Each row below holds a small network's activations on one input, seen along a few directions.
In each table, some parts of the input vary, and every possible input appears once, in random order.
Descriptions start from the smaller parts, as in this example, which fits no table here: ring(5) and (point or ring(11) or (values(3) and line(4))).
Shared parts are said once, and a part with two or three values counts as separate values.
(in the rows, 128 means zero)

Other details of the inputs vary at random and push rows far along two fixed directions, the same in every table; ignore that.

Table:
R1: [146 131 143 104 115 114 134 125 106 137 119 116 142]
R2: [142 165 155 135 132 106 166 129  59 140 119 145  99]
R3: [159 180 136 142 144 141 117  96 106 156 121 100 170]
R4: [153 172 148 118 150 108 157 119  62 139 126 108 178]
R5: [151 158 113 145 149 160  91  94 174 171 140  94 190]
R6: [133 133 153 119 126 133 134 119 118 135 129 122 146]
R7: [139 159 127 136 131 135 131 118 127 138 137 117 142]
R8: [173 177 124 123 142 136 130 106 108 165 115  97 196]
R9: [104  97 102 143 118 140 115 142 196 110 144 156  75]
R10: [160 165 172 106 137 111 155 113  70 148 119 107 177]
R11: [129 130 122 121 133 116 145 143  86 124 121 127 125]
R12: [171 163 142 131 153 121 138 114 105 158 113 116 166]
R13: [113 111 129 120 112 144  98 126 173 120 147 121 123]
R14: [109 110 132 126 123  95 159 155  93  85 128 162  70]
R15: [165 146 159 114 134 113 136 109  99 143 115 110 180]
R16: [141 161 156 125 128  93 195 145  59 132 129 149 103]
R17: [117  99 155 129 110 114 157 140 104 104 119 166  84]
R18: [111  98 118 127 114 151 111 113 168 129 125 135 123]
R19: [141 128 108 134 149 147  90 110 166 129 134  97 180]
R20: [ 69  74  83 138 105 142 102 158 201 103 144 157  61]
R21: [106  92 108 125 110 154  94 116 191 127 131 128 121]
R22: [126 118 137 110 112 119 135 127 118 127 119 131 120]
R23: [148 154 145 136 134 115 144 125  82 124 109 137 107]
R24: [110 126 110 139 134 141 107 130 170 136 146 116 143]
R25: [ 86  93 138 126 103 131 134 141 145  98 140 159  64]
R26: [111 132 129 127 130 115 142 143 115 121 140 135 116]
R27: [119 114 112 142 140 134 114 137 164 125 129 125 130]
R28: [105 117  98 136 134 154  82 118 193 128 157 114 147]
R29: [114 135 127 137 136 123 142 141 119 130 135 127 124]
R30: [144 131 152 109 119 113 156 126  83 137 109 129 136]
R31: [135 130  94 135 131 158  99 115 192 154 137 116 158]
R32: [120 110  97 139 140 148  78 121 206 130 143 112 157]
R33: [115 119 144 137 118 100 164 156  86 102 116 183  28]
R34: [149 141 130 124 147 115 125 122 118 132 127 115 167]
R35: [130 110 150 116 107 103 138 141 113 106 128 143  99]
R36: [120 129 128 132 116 117 147 144  95 126 115 166  62]
R37: [108 112 104 133 125 132 125 146 145 128 125 135 113]
R38: [123 128 126 139 121 123 136 138 121 102 123 147  79]
R39: [125 129 122 130 121 120 146 141 111 133 119 153  86]
R40: [ 99 100  91 129 120 141  97 139 185 124 140 133 116]
R41: [165 156 145 126 151 168  98  78 153 175 128  79 241]
R42: [127 124 137 120 122 145 106 116 158 133 140 112 150]
R43: [110 114 113 131 127 121 144 153 114 122 121 142  99]
R44: [123 104 125 125 116 150 116 114 155 136 121 129 136]
R45: [121  97 128 132 116 143 101 120 174 120 133 132 129]
R46: [132 126 149 102 108  99 156 137  86 121 116 136 106]
R47: [138 158 148 131 148 106 171 141  61 138 122 120 143]
R48: [134 119 146 116 114 110 129 129 122 116 127 133 120]
R49: [130 132 119 119 131 123 136 133 100 124 122 123 137]
R50: [135 142 102 136 125 153 101 113 153 136 124 115 141]
R51: [119 119 113 128 133 123 138 147 107 125 123 131 114]
R52: [152 156 108 140 166 163  84  96 162 169 141  66 229]
R53: [151 129 137 127 135 143 102  98 157 146 124 105 189]
R54: [151 158 115 136 135 150 101 103 130 153 114 110 156]
R55: [148 152 171 117 136 122 162 111  74 144 116 123 162]
R56: [122 120 106 142 126 145 105 127 179 117 136 133 110]
R57: [101  95 101 142 128 138  99 142 195 114 140 134 109]
R58: [117 102 157 119 102  96 158 152  94  95 124 163  69]
R59: [ 88  96 112 122 107 108 151 161 108  87 131 170  50]
R60: [ 93  81  91 148 132 147  92 144 195 101 144 135  89]
R61: [139 123 158 126 126 118 151 119 100 125 114 142 133]
R62: [ 91  83  94 150 131 146  97 147 199 104 140 139  89]
R63: [140 169 150 133 126 107 169 132  57 120 120 135 106]
R64: [134 136 122 115 133 114 138 133 101 133 123 126 144]
R65: [141 128 148 106 115 112 147 129  95 134 115 126 132]
R66: [116 135 140 127 132 103 167 152  65 108 132 138  96]
R67: [147 165 143 122 147 116 151 121  70 134 127 106 169]
R68: [ 98  86  94 143 129 145  91 140 188  97 145 132  96]
R69: [148 148 141 112 134 141 102 101 147 150 136  91 189]
Description of these inputs: values(3) and (ring(6) or (values(2) and line(4)) or ring(9)).
Changing only the values(3) part turns R65 into R58. The same change can be made to R22. Which row results? -> R15
Changing only the values(3) part turns R62 into R43. The same change can be made to R27. Which row results? -> R37
Change only the values(3) part in R52. List by row number the other rows that result. -> R51, R60
Start at R9 and move only the ring(6) part, one step at a time. The first step leads to R56. Which rows follow, in order? -> R38, R23, R33, R12

Table:
R70: [145 153 104 123 159 125 136 130  99 165 104 109 180]
R71: [132 162 148 139 142 132 148 116 104 129 127 138 119]
R72: [119 109 140 103 115 106 146 140 104  95 128 131 123]
R73: [ 63  58 131 125  90 126 134 156 178  90 154 167  60]
R74: [183 197 136 117 161 121 143 123  73 173 123  74 216]
R75: [130 117 139 123 101 170 121 103 151 159 114 125 128]
R76: [154 140 111 152 149 151  93 112 187 145 134 108 165]
R77: [145 132 154 108 100 130 142 110 104 148 107 139 117]
R78: [152 138 167  99  87  77 172 137  48 116  98 171  67]
R79: [168 165 151 123 156  87 188 140  26 146  98 146 143]
R80: [150 179 115 143 154 152  93  89 134 165 147  73 213]
R81: [126  94 143 119 126 126 123 130 123  99 126 130 116]
R82: [ 95 132 129 132 122 106 156 159 100 104 158 152  53]
R83: [164 149 143  97 140 119 142 107 107 147 125  91 225]
R84: [111  94  86 146 134 139  96 147 200 115 143 145  92]
R85: [133 112 116 115  98 157  79  95 193 143 124 130 126]
R86: [105  95 134 125 117 152  76 119 209 135 145 108 164]
R87: [106  93  82 155 127 143  93 137 191 110 135 145  95]
R88: [186 206 159 132 168 127 139  93  96 167 125  83 211]
R89: [114  93 132 129 125 150  67 108 211 132 141 106 164]
R90: [113 104 146 107 112 111 166 140 115 113 138 145 124]
R91: [157 157 143 142 147 123 151 124  95 140 110 138 141]
R92: [119 137 126 122 130  72 198 170  24 111  97 153  76]
R93: [112  89 110 119 122 155  70 118 190 102 141 107 145]
R94: [ 96 106 104 124 127  91 168 182  94 103 118 159  49]
R95: [122 140  89 139 139 172  84 120 174 153 141 100 168]
R96: [ 82  47 131 134 104 126 112 145 174  79 143 168  41]
R97: [115 109 105 163 121 145 104 130 181 107 130 144  90]
R98: [111 135 125 154 125 142 119 119 151 107 138 136  92]
R99: [140 177 124 134 157 149 116 100 116 163 142  99 191]
R100: [123 151 144 125 115  85 194 169  18 108 117 148  73]
What is each input in this table made of? -> line(4) or ring(9) or (values(3) and ring(6))
Change only the ring(6) part in R74. List by row number the other rows that result. -> R76, R82, R84, R88, R94
Which other rows belong to the same alternative as R93? List them by row number. -> R72, R73, R81, R83, R86, R89, R90, R96

Table:
R101: [159 132 162 102 126  97 150 128  77 121 117 119 157]
R102: [136 107 138 131 129 145 102 113 178 127 130 119 151]
R103: [156 150 110 127 148 117 134 131  96 155 101 112 162]
R104: [193 207 122 142 175 150 103  79 110 184 121  68 234]
R105: [179 168 171 116 130 125 128  89  89 153 112  96 198]
R106: [112 116  96 149 142 123 124 153 151 118 131 143 105]
R107: [ 89  84 125 143 106 164  81 113 224 112 156 135 100]
R108: [110 144 130 154 135 118 164 147  92 114 140 159  70]
R109: [143 124 162 102 131 108 153 123  91 141 122 114 173]
R110: [ 82  98  79 150 128 146 107 151 183 115 148 133 101]
R111: [133 136  68 148 157 160  59 110 209 143 142  85 186]
R112: [102 130 131 139 134  77 196 182  56  91 130 172  55]
R113: [121 126 112 125 117 111 156 158  89 125 108 157  69]
R114: [134 119 124 133 140 171  56  92 217 136 154  81 204]
R115: [108 113  89 160 126 155  93 131 183 122 132 152  67]
R116: [116  96 157  97  97  87 172 153  62  96 116 160  78]
R117: [151 110 149 108 120 108 143 130 109 118 109 133 136]
R118: [138 162 138 114 125  86 191 157  20 126 108 141  92]
R119: [191 201 124 136 168 151 116  90 118 200 117  77 239]
R120: [139 171 121 146 165 128 132 125 106 128 139 109 157]
R121: [157 201 148 125 151 114 173 123  43 152 126 107 160]
R122: [ 98  81 122 142 103 165  82 112 224 114 140 141  97]
R123: [138 147 114 154 157 125 131 135 124 134 126 135 130]
R124: [183 202 129 148 187 132 128 100 100 174 129  80 240]
R125: [ 76  58 128 125 102 121 125 157 177  80 152 162  57]
R126: [166 178 139 120 149 108 173 135  48 166 103 115 169]
R127: [156 119 141 125 126 137 106 108 153 131 115 116 160]
R128: [ 87  78 144 134 105 120 132 150 158  84 147 162  55]
R129: [150 130 165  96 119 112 162 119  84 146 106 130 157]
R130: [ 76  66 130 107  72 117 136 154 135  81 133 180  30]
R131: [126 149 128 141 140  92 167 154  62 101 123 155  68]
R132: [126 117 149 105 116 130 132 117 130 141 131 121 156]
R133: [104  88 116 129 101 170  78 104 230 131 140 132 120]
R134: [161 138 149 121 132 131 106 103 131 134 125 100 182]
R135: [ 88  70 114 125 114 149  77 133 216  95 160 126 114]
R136: [ 67  97  99 141 105 125 151 174 134  97 146 171  30]
R137: [121 124 146 129 120 153  93 102 169 126 145 110 150]
R138: [161 187 132 121 165 113 155 124  55 159 118  81 211]
R139: [178 212 134 142 178 145 124  88  93 173 132  72 230]
R140: [150 128 161 121 110 124 138 112 110 128 105 139 122]
R141: [165 171 120 133 143 132 132 116 102 166 109 118 148]
R142: [ 63 102 100 134 105 126 146 173 127  87 148 163  27]
R143: [122 113 122 111 121 168  67  94 200 149 146  89 198]
R144: [144 102 137 103 115 123 127 118 125 132 107 127 150]
R145: [142 153 149 136 139  70 201 168  17 108  99 176  52]
R146: [121  95 107 127  99 177  63  92 233 138 129 124 140]
R147: [ 72 109 106 150 107 129 151 164 137  97 152 177  18]
R148: [ 77  82  82 147 118 133 120 166 170 105 133 159  57]
R149: [123 144 139 117 125  66 206 175   5 105 105 157  63]
R150: [ 99 111  83 168 134 171  80 125 214 127 147 142  91]
R151: [114 101 108 127  98 175  55  92 230 133 145 113 145]
R152: [159 185 125 131 174 115 141 123  83 146 128  87 205]
R153: [127  98 159 101 113  98 170 142  84 117 111 149 110]
R154: [122 142 194  99 101  81 196 143  30 109 122 157  81]
R155: [103  95  68 152 134 146  80 143 208 114 133 139  94]
R156: [126 102 107 116 135 179  41  87 232 153 151  69 229]
R157: [109  69 111 127 118 153  83 124 224 113 141 127 130]
R158: [125 155 130 130 120 104 172 148  61 118 123 152  62]
R159: [187 156 163  90 126 118 149  97  72 168  91 107 210]
R160: [121 128 174 110 104 104 170 131  87 123 128 149  99]
What is each input in this table made of? -> values(2) and ring(5) and ring(6)
Changing only the ring(5) part turns R119 into R158. The same change can be made to R148. Which row results? -> R149
Start at R115 and move only the ring(6) part, one step at a time. The first step leads to R145. Which rows follow, in order? -> R155, R103, R113, R141
Start at R153 and move only the ring(6) part, one step at a time. The first step leads to R157. Which rows follow, in order? -> R102, R122, R133, R129
Change only the values(2) part in R158. List by row number the other rows that result. -> R151
